A small network was shown many inputs. Here are its activations along a few directions, one row for each input.
Each table varies a few parts of the input and shows all the possible inputs, shuffled.
A made-up example of a description, with smaller parts first: one of 4 places along a line, together with either a single point or one of 9 places along a line or (one of 2 separate values, together with one of 5 places around a ring).
Shared parts are said once, and a part with two or three values counts as separate values.
In the rows, 128 means zero.

A family of inputs:
row 1: [140 185  66 139  91 188 110 166  70 118 138  86 109 150 126]
row 2: [152  93 203 178 111 128  93 149 220  76 217 243 193  67 173]
row 3: [126 139 156  92 169  51 150 124 194 121 126 179 101 114  75]
row 4: [ 62 121 102 141 165 169 178 115 144 125  77 115 158 151  91]
row 5: [143 140 101 171  91 186 102 117  62 160 146  42 153 154  86]
row 6: [110  73 134  65 178  88 140 117 168  92 106 158 118 130  94]
row 7: [115  68 191  57 156 138 125 115 125  82 108 126  84 138 137]
row 8: [ 96 134  88 181 115 137 116 109 118 199 153  35 146 165 113]
row 9: [ 84 151 128 151  99 144 127 160  72  97  62 139 147 154 151]
row 10: [119 152 170 251 171 187 100 112 155 141 176 239 216 132 177]
row 11: [ 96 171  86 201 142 131 128  86 165 201 101  89 114 127  95]
row 12: [ 67 125 162 136 151 206 161 125  98  98  82  71 132 157 126]
row 13: [171 127 113  48 101  82 134 123  90  84 144 162 100  71 196]
row 14: [221  78 141  98  85 119 119 127  99 152 165  95 124 133 118]
row 15: [173  88 130 103 125  66 120 139 159 185 168  76 127 140 134]
row 16: [199 111 104  75  88 113 135 165  86 110 176 140  68 115 154]
row 17: [ 75 184 116 158 151 143 167 103 173 164  91 151 135 142  76]
row 18: [125 203  76 118  96 158 120 125  81  91  99 111 143 122 175]
row 19: [163 133 130 132 168  45 127 121 190 170 124 115  94  94 101]
row 20: [121  85 163  64 107  82 108 162  90  93 101 188 101 105 163]
Question: What do these inputs look like to the network?
Answer: one of 2 separate values, together with either a single point or one of 9 places around a ring
Question: Change only the choice among 2 separate values in row 1. List by row number the other rows that result.
Answer: row 16

A family of inputs:
row 21: [153  74 173 114 125  48 139 150 145  62 105 231 117  82 179]
row 22: [130 133  60  48  95 159 136 129  89 103 129  59  93 129  72]
row 23: [114 177  62 171  85 219 128 139  61 118 155 100 148 151 142]
row 24: [ 47  98 183 115 132 193 122 150 129  90 112 124 134 155 117]
row 25: [199 115 148 105 147  61 116 109 167 155 166 146  83 108  83]
row 26: [117  86 132  90 117 155 118 133 110 145 105  25  80 195 106]
row 27: [ 59 227  72 198 137 172 161 103 172 161  78  31 142 135  85]
row 28: [155 134 113  45 116 100 107 124 107 136 138  82  48 101 162]
row 29: [142 185 116 158  87 159  65 135  89 128 167 122 130  99 176]
row 30: [158 124 121 161  83  84  99 159 118 138 174 156 163 109 191]
row 31: [125 117 140 200 147 152 102  99 130 156 168  90 188 140 149]
row 32: [ 27 179  81 180 202  78 150  93 189 212  54 132 116 155  61]
row 33: [181 157 132 188 117 124 131 133 152 163 191 177 175 127 120]
row 34: [100 135 124 183  90 201 116 138  82 152 121  70 179 206 138]
row 35: [117  58 180 123 193 148 158 107 160 124  93 187 169 113 130]
row 36: [132 139 161  86 125 100 134 112 104  70  87 206 115  94 189]
row 37: [165  75 132  98 166 101 149 114 146 169 122  83 134 146  83]
row 38: [109 133 109 104 115 177 177 115  83  55  83 182 137 124 126]
row 39: [143 124 193 115 164 108 146 152 204  98 175 235 137 102 119]
row 40: [188  91 129  76 115  19 106 166 125 124 136 122  71  88 132]
Question: What do these inputs look like to the network?
Answer: either one of 2 separate values or (one of 3 separate values, together with one of 6 places around a ring)
Question: Change only the choice among 3 separate values in row 35. List by row number the other rows that result.
Answer: row 31, row 37
